A small network was shown many inputs. Here are its activations along a few directions, one row for each input.
Each table varies a few parts of the input and shows all the possible inputs, shuffled.
A made-up example of a description, with smaller parts first: one of 5 places around a ring, together with either a single point or one of 11 places around a ring or (one of 2 separate values, together with one of 6 places along a line).
Shared parts are said once, and a part with two or three values counts as separate values.
(in the rows, 128 means zero)

Other details of the inputs shift rows strongly along two fixed directions, in all tables alike. That doesn't count.

Table:
row 1: [166 118 134 107 121 114 117 132  98 110 140]
row 2: [152 118 131 105 132 132 123 133  94  99 137]
row 3: [105 159 120 172 137 114 124 114 132 165 121]
row 4: [155 115 135 103 133 120 118 136  95 111 135]
row 5: [132  42 126  76  57 137 170 122 209 139 112]
row 6: [161 127 129 109 123 131 122 126 100  99 139]
row 7: [150 129 132 103 136 141 120 128 100 102 130]
row 8: [ 95 161 123 164 150 125 124 115 132 165 114]
row 9: [ 94 163 123 165 151 131 125 113 132 161 112]
row 10: [111 164 122 162 138 126 123 111 132 156 119]
row 11: [118 141 119 160 130 121 130 118 120 135 134]
row 12: [ 91 157 116 175 150 131 136 130 130 139 119]
row 13: [163 135 133 100 124 133 116 123 105 105 132]
row 14: [155 120 133 102 135 120 120 150 101 102 133]
row 15: [109  68 150 119  86 150 134 120 206 130 172]
row 16: [165 116 132 109 120 115 120 132  95 105 143]
row 17: [156 138 136  89 137 139 116 143 109 100 123]
row 18: [ 90  79 157 107  99 172 131 114 225 140 158]
row 19: [151 124 129 105 135 132 125 147  99  91 134]
row 20: [159 118 137  96 133 121 115 135  96 113 133]
row 21: [147 125 131 109 134 138 124 129  99 103 133]
row 22: [154 117 132 104 134 122 123 150  98  97 136]
row 23: [ 97 140 120 173 145 114 132 122 120 152 126]
row 24: [117 134  88 150 113  97 174 131 134 157  65]
row 25: [153 119 130 105 134 127 125 149  98  92 136]
row 26: [ 90 163 116 172 152 133 133 128 134 141 115]
row 27: [125 132  86 159  99  92 168 112 132 168  72]
row 28: [103 162 123 152 150 126 124 132 133 147 113]
row 29: [170 121 136  99 121 117 114 131 100 111 138]
row 30: [102 157 122 157 149 120 125 134 132 150 116]
row 31: [ 94 154 120 171 151 113 129 133 134 157 118]
row 32: [130 158 125 142 136 121 118 117 118 145 121]
row 33: [103 161 122 152 149 134 128 130 131 136 114]
row 34: [152 114 132 107 131 126 123 135  93 102 138]
row 35: [ 93  74 158 109  98 159 127 119 222 151 160]
row 36: [101  82 150 118  90 165 132 112 220 135 165]
Description of these inputs: one of 3 separate values, together with either a single point or one of 11 places around a ring.
- Changing only the choice among 3 separate values turns row 7 into row 26. The same change can be made to row 21. Which row results? => row 12
- Change only the place on the ring of 11 in row 13. List by row number the other rows that result. => row 1, row 3, row 6, row 10, row 11, row 15, row 16, row 29, row 32, row 36
- Change only the choice among 3 separate values in row 20. List by row number the other rows that result. => row 29, row 31

Table:
row 37: [106 130 138 139 138 138 118 129 144 140 146]
row 38: [119 119 125 137 119 128 136 119 142 136 131]
row 39: [142 130 122 125 130 118 129 134 103 118 122]
row 40: [147 103 140  87 113 138 128 135 142 111 133]
row 41: [143 150 131 125 141 129 113 134 105 112 136]
row 42: [119 131 126 133 128 127 130 125 140 140 119]
row 43: [117 121 125 139 122 124 134 129 140 135 129]
row 44: [142 130 120 125 130 121 131 131 103 116 122]
row 45: [109 130 135 136 138 143 120 125 136 132 144]
row 46: [115 139 133 139 133 142 121 124 143 126 143]
row 47: [125 126 127 131 120 127 130 123 135 137 125]
row 48: [145 135 124 121 128 118 124 130 105 126 120]
row 49: [112 129 142 140 139 133 117 126 139 130 145]
row 50: [144 137 122 121 131 120 125 128 107 126 118]
row 51: [112 128 128 134 126 132 135 126 149 140 121]
row 52: [139 138 123 118 134 126 132 132 107 116 115]
row 53: [125 128 129 123 127 127 132 133 136 129 122]
row 54: [120 122 125 139 121 125 135 120 139 137 129]
row 55: [125 122 127 135 122 120 133 127 134 134 131]
row 56: [121 125 125 140 123 122 134 122 134 139 128]
row 57: [121 123 126 139 120 127 133 120 139 139 128]
row 58: [147 131 121 117 132 118 126 138 100 114 120]
row 59: [119 128 127 130 126 127 130 126 144 140 122]
row 60: [114 121 127 142 120 125 136 123 145 140 131]
row 61: [120 129 125 137 122 127 131 121 135 139 123]
row 62: [117 125 125 135 126 131 135 131 142 134 123]
row 63: [121 122 126 138 121 122 133 122 140 139 130]
row 64: [146 132 122 125 128 121 129 125 104 122 122]
row 65: [112 120 125 143 121 128 136 126 145 136 129]
row 66: [116 126 122 139 127 127 134 128 136 133 124]
row 67: [147 134 122 117 134 125 129 137 101 113 116]
row 68: [124 122 126 135 121 124 135 124 133 132 129]
row 69: [110 127 128 135 126 129 135 129 150 139 122]
row 70: [146 136 122 119 131 123 126 126 105 122 117]
row 71: [124 126 125 131 120 130 131 121 134 135 125]
row 72: [139 141 133 121 147 130 112 135  97 118 138]
row 73: [148 130 121 115 131 121 127 137  99 112 120]
row 74: [116 128 126 131 127 133 136 125 143 135 120]
row 75: [118 125 126 135 127 129 134 132 143 135 124]
row 76: [122 130 125 134 126 124 129 124 139 142 123]
row 77: [113 127 125 135 125 134 134 120 149 140 121]
row 78: [119 128 124 137 129 126 133 133 139 136 122]
row 79: [147 132 124 124 128 115 126 129 105 126 123]
row 80: [119 129 127 128 127 131 135 129 137 130 120]
row 81: [115 139 134 140 132 141 120 125 143 127 142]
row 82: [125 127 126 129 124 128 130 123 137 137 124]
row 83: [144 137 124 115 134 125 129 131 105 117 114]
row 84: [147 134 121 117 134 127 130 136 101 112 117]
row 85: [113 127 127 135 124 133 133 121 149 141 121]
row 86: [121 122 126 138 121 121 133 123 140 140 131]
row 87: [115 121 127 142 120 123 135 124 145 141 132]
row 88: [146 131 119 118 132 123 129 134 100 112 119]
row 89: [171  26 186  12  78 182 111 139 191  63 197]
row 90: [147 136 121 117 131 125 127 126 105 121 117]
row 91: [105 128 141 145 138 138 120 122 144 132 145]
row 92: [125 126 127 131 120 125 129 124 135 138 126]
row 93: [141 140 133 118 146 134 112 133  94 113 137]
row 94: [148 131 121 117 133 117 126 139 101 115 120]
row 95: [127 123 127 134 121 125 132 123 134 136 128]
row 96: [120 140 135 136 133 139 119 128 138 125 142]
row 97: [145 137 125 113 134 123 129 136 102 114 115]
row 98: [139 140 138 126 147 127 112 131  98 112 137]
row 99: [118 122 127 141 120 125 133 121 146 144 130]
row 100: [149 137 124 113 133 123 126 131 103 118 115]
row 101: [115 131 137 133 139 140 118 129 131 131 144]
row 102: [149 149 132 120 141 128 111 136 102 109 136]
row 103: [146 131 121 123 128 119 131 128 101 116 124]
row 104: [113 120 126 142 122 123 134 129 146 139 130]
row 105: [113 128 128 133 127 129 134 128 151 142 122]
row 106: [114 133 140 141 142 130 116 127 133 131 143]
- What is each input in this table made of? => one of 5 places along a line, together with either one of 3 separate values or one of 11 places around a ring
- Changing only the place on the line of 5 turns row 45 into row 93. The same change can be made to row 77. Which row results? => row 85
- Changing only the place on the line of 5 turns row 41 into row 46. The same change can be made to row 50. Which row results? => row 90
- Change only the choice among 3 separate values in row 93. List by row number the other rows that result. => row 81, row 91
- Change only the choice among 3 separate values in row 49. List by row number the other rows that result. => row 41, row 72
- Change only the place on the ring of 11 in row 100. List by row number the other rows that result. => row 39, row 47, row 51, row 56, row 60, row 62, row 73, row 82, row 95, row 97

Table:
row 107: [ 50 146 126 221 129 124 130  89 188 204 145]
row 108: [145 205 107 172 174 103 110 109  30 136 103]
row 109: [ 84  68 159  94 102 166 131 133 239 150 148]
row 110: [133 193 114 174 160 106 110 107  68 152 114]
row 111: [142 207 106 162 176 118 116 113  38 124  98]
row 112: [ 68 169 115 186 143 154 141 116 171 147 120]
row 113: [ 34 167 121 207 152 134 138 106 191 201 107]
row 114: [138 164 105 170 155 105 126 124  50 114 124]
row 115: [163 145 129 100 130 154 121 130  98  76 136]
row 116: [139  96 105 115  62 105 164 109 184 168  93]
row 117: [185 109 154  50 117 156 105 123 106  84 148]
row 118: [124 100 146 134 103 123 118 117 168 145 165]
row 119: [ 27 147 105 242 143 116 158 126 183 182 125]
row 120: [104  55 164  78  94 155 131 144 237 144 159]
row 121: [145 179 106 166 170  74 119 139  36 143 100]
row 122: [120  46 156  98  90 148 132 129 188 115 177]
row 123: [ 77 137 128 180 134 104 131 133 176 184 125]
row 124: [183 129 120 110 132 120 122 141  56  67 143]
row 125: [189 145 140  93 125 124  98 123  84 103 142]
row 126: [ 98  95 135 130 122 136 142 146 166 127 139]
row 127: [188  88 139  54 118 133 128 171  95  53 141]
row 128: [ 59 147 114 202 156 110 145 130 146 177 110]
row 129: [ 71  89 144 149 119 133 139 131 205 169 140]
row 130: [133 192 103 147 184 105 123 144  46 126  77]
row 131: [177 153 122  81 146 139 122 151  72  64 111]
row 132: [186 121  84 100  90 108 173 129  87  96  70]
row 133: [108  47 165  98  78 139 128 136 235 146 178]
row 134: [180 152 130  77 148 141 110 132  62  82 116]
row 135: [103 115 142 111 127 157 130 126 175 129 129]
row 136: [104 123 137 117 121 170 130 121 173 120 139]
row 137: [ 58 154 113 191 160 118 144 133 153 176 102]
row 138: [ 67 124 120 189 140 115 144 126 155 168 129]
row 139: [ 98 107 130 125 125 144 144 153 177 118 132]
row 140: [ 78 131 128 174 140 110 134 132 165 181 122]
row 141: [170 133 123  81 150 122 125 166  65  80 111]
row 142: [152  34 123  60  38 151 178 119 208 112 116]
row 143: [ 99  62 164  77  95 165 125 138 243 146 154]
row 144: [ 84 184 126 192 142 127 117 100 157 183 123]
row 145: [122 194 109 167 164 133 125 114  77 124 108]
row 146: [209 100 155  15 115 134  99 164 105  75 133]
row 147: [ 77 183 123 183 150 119 122 117 162 184 105]
row 148: [184 133 129 103 137 123 111 123  48  84 141]
row 149: [197  94 143  23 118 154 120 171 104  42 133]
row 150: [179 119 131  91 141 101 117 149  54  97 127]
row 151: [175  43 125  47  47 132 164 116 175 121 108]
row 152: [201  84 148  57 110 116 107 144  84  85 157]
row 153: [ 39 149 121 218 131 150 142  96 194 179 140]
row 154: [195  86 150  65 104 113 106 145 102  92 161]
row 155: [127 108 148 132 102 133 113 110 169 143 166]
row 156: [118 147 110 163 152 103 137 143  79 125 117]
row 157: [135 205 110 152 178 103 112 129  59 144  84]
row 158: [135  35 165  75  82 147 126 129 190 114 183]
row 159: [ 49 182 124 208 142 132 124 100 196 205 118]
row 160: [208  83 148  44 102 151 112 135  83  46 170]
row 161: [110  91 139 139 112 137 130 115 157 131 162]
row 162: [136 180  94 188 166  90 133 139  37 111 111]
row 163: [ 40 129 126 223 129 122 138  95 192 199 146]
row 164: [126 179 108 153 178  94 125 145  64 144  86]
row 165: [158 193 119 136 161 117 105 115  56 129 109]
row 166: [ 80 108 144 139 116 129 130 138 216 173 136]
row 167: [120 133 128 143 121 153 130 119 145 109 149]
row 168: [167 112 126 108 130 118 124 143  69  83 143]
row 169: [134  70 168  53  93 182 117 121 205 112 163]
row 170: [191 156 135  71 144 133 100 133  68  96 118]
row 171: [156 167 114 158 155  90 112 121  46 134 122]
row 172: [183 101 141  37 126 150 119 163  99  62 126]
row 173: [152 179  64 168 133  75 171 110  42 151  35]
row 174: [133  90 105 114  68 111 167 106 180 168  91]
row 175: [134 203 101 152 179 116 125 136  48 114  84]
row 176: [125  68 150 107  84 169 133 122 196  95 186]
row 177: [128  61 162  95  87 159 120 109 191 121 183]
row 178: [131 196 105 179 172 112 118 109  46 134 106]
- Changing only one part turns row 128 into row 129. The same change can be made to row 111. Which row results? => row 117
- Changing only one part turns row 160 into row 177. The same change can be made to row 136. Which row results? => row 169
- What is each input in this table made of? => one of 6 places along a line, together with either a single point or one of 11 places around a ring
- Change only the place on the line of 6 in row 173. List by row number the other rows that result. => row 116, row 132, row 142, row 151, row 174
